These are the activations of a small neural network, seen along a few directions. Each row is one input.
Each table varies a few parts of the input and shows all the possible inputs, shuffled.
A made-up example of a description, with smaller parts first: ring(8) and (point or (values(2) and line(4)) or line(11)).
Shared parts are said once, and a part with two or three values counts as separate values.

Rows:
x1: 52; -43; -145; 342; 110; 435; 304; 45; -18; 191; 201
x2: 157; -399; 299; -284; -643; -306; -565; 454; -101; 497; 91
x3: 76; -78; 498; -414; -526; -245; -349; 604; -191; -57; 646
x4: -165; 155; 12; -257; 353; -122; 67; -126; 500; 49; -231
x5: -44; -207; 352; -284; -169; -380; -485; 870; 298; 315; 256
x6: -17; -25; -18; -215; -137; -11; -78; -546; 144; 197; -407
x7: 226; -64; -316; 181; -201; -83; -175; -310; -69; 41; -370
x8: 23; -9; -144; 165; 287; 513; 99; 42; -204; 108; 85
x9: 102; -111; 463; 157; 266; 343; 251; -198; -71; -13; -165
x10: -151; 221; -263; 148; -154; -71; 284; -36; -181; -317; 410
x11: 247; -285; 631; -227; -293; 270; -301; 729; -40; 449; 375
x12: 87; 101; 327; -139; 259; 513; 177; -311; 175; 209; -71
x13: -233; 39; -460; 49; 377; -119; -16; 221; 128; -57; -72
x14: -58; -174; -487; 271; -284; -89; 38; -198; -39; 178; -129
x15: -84; -141; -487; 91; -107; -10; -165; -200; -226; 94; -246
x16: -1; -241; 117; 80; -128; -182; -6; -437; -98; -25; -496
x17: -118; 374; 206; -328; -8; 8; 161; -386; 0; -296; 131
x18: -98; 153; 339; -33; 3; -161; 231; -278; -237; -519; 43
x19: 76; 121; -287; 140; 286; -193; -29; 112; 284; -108; -196
x20: 127; 336; -89; 64; -72; -66; 68; -148; -212; -450; 168
x21: -150; -59; 145; 36; 363; -292; 136; -16; 259; -176; -322
x22: -207; 8; -461; 229; 202; -199; 186; 221; 315; 29; 47
x23: 334; 72; 29; 257; 193; 439; 89; -67; -48; 57; -39
x24: -180; 255; -262; -31; 23; 8; 80; -38; -369; -398; 291
Question: What is each input in this table made of?
Answer: values(4) and (point or line(5))
Question: Changing only the values(4) part turns x4 into x6. The same change can be made to x21. Which row results?
Answer: x16
Question: List by row number the other rows that have the values(4) part in common with x8.
Answer: x1, x9, x11, x12, x23
Question: Which other rows does x18 become when the line(5) part takes its other values? List them by row number.
Answer: x10, x17, x20, x24
Question: Which other rows does x11 become when the values(4) part takes its other values? List them by row number.
Answer: x2, x3, x5

Rows:
x25: -267; -78; -250; -70; -390; -796; -345; 333; 137; 118; 101
x26: -116; -345; -427; 63; 332; -144; -146; 301; 341; 513; -470
x27: -80; 355; -6; -129; -219; -254; -8; -187; -543; -706; 194
x28: 129; 80; 364; 363; 512; 612; 351; -390; 23; -51; -194
x29: -130; 142; -360; 29; 148; -157; 138; -706; 239; -347; -517
x30: 25; 248; -772; 420; 214; -21; 221; 129; 2; -266; 179
x31: 11; 428; 276; -112; 306; 601; 245; 49; -100; -179; 552
x32: 1; -288; -144; -169; -165; -363; -353; -205; 441; 231; -626
x33: -52; -248; 327; -199; -349; -101; -177; 743; -88; 5; 641
x34: 331; -163; 825; -370; -204; 76; -74; 46; 25; 303; -7
x35: -228; 61; -642; 264; 663; 43; 321; -226; 142; -68; -323
x36: 35; 1; -189; 206; -22; 375; 271; -837; -235; 30; -343
x37: 155; -424; 24; 7; -342; 178; -214; -327; -34; 608; -468
x38: -409; 378; -465; 112; -103; -564; 185; -120; -71; -465; 162
x39: 222; 264; 621; -182; 119; 283; 421; -451; -181; -276; 120
x40: 108; 14; 480; -294; -26; 403; -247; 548; 103; 400; 412
x41: -167; 194; 122; -24; -43; 118; 348; 284; -297; -574; 735
x42: 144; -179; -560; 229; -100; -226; -276; 619; 206; 318; 69
x43: 64; -118; 205; -307; -498; -493; -553; 250; -332; -123; 147
x44: 225; -322; 572; 165; 166; 429; -108; 146; 220; 529; -364
Question: What is each input in this table made of?
Answer: values(2) and ring(10)
Question: Changing only the ring(10) part turns x41 into x39. The same change can be made to x33. Which row results?
Answer: x34
Question: Which other rows does x42 become when the values(2) part takes its other values? List them by row number.
Answer: x30

Rows:
x45: -11; -325; -13; -241; -233; -118; -535; 551; 313; 636; 13
x46: 85; 163; 625; -286; -52; 108; 20; 586; -78; -272; 686
x47: 34; 480; -189; 161; 196; 340; 380; -564; -401; -598; 176
x48: 14; 78; 516; -273; -398; 144; 65; 332; -328; -158; 746
x49: 198; -69; 292; 195; 405; 612; 303; -764; 112; 196; -621
x50: 348; -343; 941; -237; -145; 428; -218; 153; 59; 556; -91
x51: -165; -19; -651; 160; 305; 70; 26; -336; 349; 272; -542
x52: -136; 361; -146; 146; 150; 315; 583; -600; -278; -523; 242
x53: 7; -159; -681; 306; 309; -62; 117; -294; 230; 254; -635
x54: -175; 477; -27; 178; 450; 216; 539; -430; -221; -546; 180
x55: -23; 192; 637; -250; -106; 44; 23; 506; -274; -180; 687
x56: -158; 92; -558; 63; 69; -417; 39; -556; 237; -86; -591
x57: 48; -350; -40; 78; -371; -347; -453; 616; 120; 378; 76
x58: -40; -403; 68; -168; -365; -476; -497; 507; 23; 202; -19
x59: -5; -216; 89; -344; -469; -603; -519; 341; 196; 289; -36
x60: -68; 449; -39; 145; 505; 278; 539; -350; -23; -640; 177
x61: 157; -464; -43; -97; -229; -252; -444; 591; 194; 621; -73
x62: 181; 196; 470; -260; -352; 170; -139; 367; -449; -233; 682
x63: -191; -98; -575; 240; 172; -288; 62; -387; 62; -174; -578
x64: -100; -43; -677; 481; 162; -161; 107; -267; 156; 7; -481
Question: What is each input in this table made of?
Answer: values(2) and (point or line(4) or line(5))
Question: Changing only the values(2) part turns x45 into x51. The same change can be made to x61. Which row results?
Answer: x53
Question: Which other rows does x59 become when the values(2) part takes its other values? List them by row number.
Answer: x56

Rows:
x65: 135; 45; 334; 29; -113; 258; 132; -214; -325; -166; 120
x66: 96; -240; -230; 239; 27; 46; -46; -255; 50; 245; -475
x67: -54; 114; -338; 124; 28; 107; 68; 198; -91; -41; 304
x68: -179; -47; -386; 69; 84; -461; -55; -137; 231; -61; -393
x69: 100; -29; -4; 234; 167; 341; 142; 182; -79; 74; 158
x70: 61; 155; 513; -217; 69; 243; 158; -273; -54; -134; 62
x71: -99; 246; 181; -149; -53; -236; 108; -94; -145; -482; 202
x72: 9; -115; -53; -4; 207; 34; -26; -310; 316; 280; -536
x73: -159; 161; -161; 49; 232; -147; 110; 298; 91; -243; 233
x74: 149; -463; 523; -417; -618; -348; -709; 921; 89; 575; 288
x75: 16; 81; 178; -10; 345; 333; 163; 121; 198; 103; 95
x76: -66; -100; -562; 129; -118; -192; -103; -236; 47; 131; -331
x77: -8; 194; 3; -76; -256; 24; 59; -199; -328; -281; 271
Question: What is each input in this table made of?
Answer: point or (values(3) and line(4))
